These are the activations of a small neural network, seen along a few directions. Each row is one input.
Each table varies a few parts of the input and shows all the possible inputs, shuffled.
A made-up example of a description, with smaller parts first: ring(5) and (point or (values(2) and line(4)) or line(9)).
Shared parts are said once, and a part with two or three values counts as separate values.

Other details of the inputs vary at random and push rows far along three fixed directions, the same in every table; ignore that.
To show where, the next rows are all for the same input, with only those details redrawn:
[ 25 -39  79  17 -11  -5 -23  62  37  35  31  58  22]
[-11 -43  69   4 -19   7  56  42   7  19   8 116  15]
[ 36 -21  84  52 -13 -37 -67  61  33  14  35 -15  55]
[ 38 -23  84  51 -11 -35 -66  62  33  15  33 -16  56]
[ 26 -27  88  45 -16 -33 -42  59  20   8  28   7  54]
[-31   1  51  75 -27 -39  47   6 -33 -32 -20  -5  79]
[-28 -15  57  50 -26 -22  62  16 -26 -19 -15  43  59]
[  1 -39  67  11 -16   5  33  44  19  27  14  93  16]

Table:
x1: [  8 -33  34  19 -27 -22   2  15 -90 -51 -26   5  -4]
x2: [-62  44 -38 -56  -5  20  43 -85  17   4 -25  41 -22]
x3: [ -4 -51  22 -43   5 -67  41  22 -62 -40 -17 -28  -9]
x4: [ 49 -14  76 -32  -8  22  33  13  19 -57  22  80 -31]
x5: [-41 -23 -86  40  61  38 -52 -35  34 -37 -86 -79  86]
x6: [  10   33  -32   48   -5  -12   15  -67   26  -54   29 -109   -4]
x7: [ 52  34  68  11   3 -40 -73  60  46 -47  53  -4  47]
x8: [-66  22  46 -56   5 -15  68 -13 -32 -49  -8  52  42]
x9: [-26  50 -53 -14  10  -7  35  -1 -56  17 -45 -74 -26]
x10: [  53   -7  -20  -63   29   19  -68   20   19   67   -9  -17 -121]
x11: [-52  33 -53  60 -23 -16 -41 -13 -30  17 -24 -85  18]
x12: [  34   28  -47  -38   21  -42 -100   37   22   64   10  -51  -29]
x13: [-30 -78 -24 -31  60  66  98  31 -56 -70 -64  65  92]
x14: [ -2 -37  64   9 -32 -45 -91  68 -12 -11  -4  11  29]
x15: [  22   53  -29  100   -7   12   -3  -28  -12   23    6 -105   12]
x16: [  8 -12 -34  32 -25  45 105 -78 -31  16 -30  59 -55]
x17: [-44  51 -38 -49   6  11   7 -58  23  18   9  -8   1]
x18: [ 39   6  78 -81  24   7 -26  52  -2 -12  58  27   3]
x19: [ 52 -30  76 -48  21 -51 -65  18   7 -50  76 -56  15]
x20: [  0  42 -38 -80  23  27  -6 -30  37  44  42  71 -46]
x21: [   0   35  -73   50  -28   -3  -38  -14  -51   23    0 -110   10]
x22: [ 60  56   4   7   4  37 -60  18  72  16  60 -56 -23]
x23: [  9  11  30  84 -26 -72  26   1 -56 -50  -6 -18 102]
x24: [-63 -10  29 -49 -12 -48  54  21 -49 -30 -79  47   7]
x25: [-33  33  -5 -77  15  43 -13 -34  59  38   8  65 -63]
x26: [-28  63 -42  28 -32   5   6 -73  58 -22 -18 -32  13]
x27: [  0 -15 -23   7 -19  46  21 -12  57  92  20  71 -37]
x28: [ -9 -10  -9  16 -28 -46 -18  33 -62 -11   2  23  41]
x29: [ 40 -43  85 -30   7   3  23  41  39 -53  62  51 -29]
x30: [ 43   0  -1  48 -24   1 -89 -10  83  68  19 -28  -5]
x31: [-35 -70 -92  18  82  63  52 -40 -10 -56 -53 -43  28]
x32: [-40  90 -42  -7  26  -7  10 -56 -19 -18   2 -29   3]
x33: [ -2  -8 -35 -79   8   0 -55  34  46  96   1   5 -56]
x34: [-30  36 -13  96 -25 -11   6 -52   9   5 -39 -47  21]
x35: [ 56  12 -21 -34  -8  65   9 -44  68  17  32  46 -87]
x36: [-25  83 -30  54  -7  -1 -22 -42  53 -19   3 -94  28]
x37: [ 18  -4   0  24  -1  43 -34  17  77  96  33  37 -44]
x38: [-41 -73 -80 -54  75 108  15  14  59  35 -42  85  15]
x39: [-42  -2  -4  13 -18 -23  33  35 -81 -20 -20  67  12]
x40: [ 22   4 -12 -94  14  55  27 -57   7  15  17  68 -86]
x41: [-16  38 -66 -25  -3 -15  36 -17 -53  20 -40 -71 -12]
x42: [ 82 -35  52 -45   7 -64 -98  54 -22  -9  -4 -68  -9]
x43: [-14  31  -6 -28 -13  56   7 -22  97  24   7  78 -61]
x44: [ -5 -41  74 -85  31   1  57  11 -18 -48  45  75 -38]
x45: [-51  14 -53 -45 -15 -22  18 -29  -6  28 -67   1 -27]
x46: [-38  28 -55  32 -24  23  43 -13 -76   7 -25 -24 -15]
x47: [ 22  22  38  -5 -29  -8  54   9 -10 -67  23   3  59]
x48: [ -3  12  50 -52  14   0  53 -38 -58 -74 -12  31 -11]
x49: [ -5 -55 -99 -10  75 105  33 -52   0 -22 -72  13 -10]
x50: [-42 -12 -51 -40  26   3  81 -24 -37  15 -36 -13 -96]
x51: [-41 -31  12   8 -43 -41   1  28 -56 -15 -15  17  56]
x52: [ 13  14 -35  42 -23  36  70 -35 -13  38   3   6  -5]
x53: [ 70 -34  -2  53   3   4 -53  -9  54  50  63 -63 -45]
x54: [-20 -59  31 -34 -45 -14 -18  43 -16  12 -10  97   1]
x55: [  1  20 -17 -35  19 -24 -98  45  39  72  -3 -69 -34]
x56: [ 13 -50  58  57  -1 -23  63   6 -34 -39  15  -1   5]
x57: [ 29  38  -9  -1 -13  10 -79  -1 104  30  53 -40   5]
x58: [ 17  57  19  46 -19 -67 -16  -4  -4 -87  18 -55  97]
x59: [  5 -52  24   2 -41 -25  29   2 -96 -50 -25  35   6]
x60: [ 42  -6  64  96 -18 -47   6 -15 -63 -70 -19 -66  49]
x61: [-32  -8 -59  51  -3   4   8 -29 -49   2  -3 -74 -57]
x62: [ 52  31 -11  66  11   1 -82  19  52  64  44 -20 -18]
x63: [  -8  -65  -46  -32  -12   40   32   -4  -14   50   26   60 -102]
x64: [ -30   -6 -122   27   83   53  -15  -20    9  -20  -58  -35   67]
x65: [-26  63 -41 -35   4  16  60 -63 -40 -18   5 -34  10]
x66: [ 27 -10  33 -62  27 -51 -64  94  -6  27   9  33 -18]
Changing only one part turns x49 into x64. The same change can be made to x60. Which row results?
> x62
Changing only one part turns x65 into x19. The same change can be made to x18. Which row results?
> x44
Describe the family of inputs behind these rows.
> line(6) and (point or (values(2) and ring(5)))
Change only the line(6) part in x24. List by row number the other rows that result.
> x9, x10, x50, x55, x66
Change only the ring(5) part in x65. List by row number the other rows that result.
> x21, x41, x47, x52
Which other rows agree with x37 in the line(6) part? List them by row number.
> x8, x11, x17, x27, x33, x36, x38, x51, x55, x57
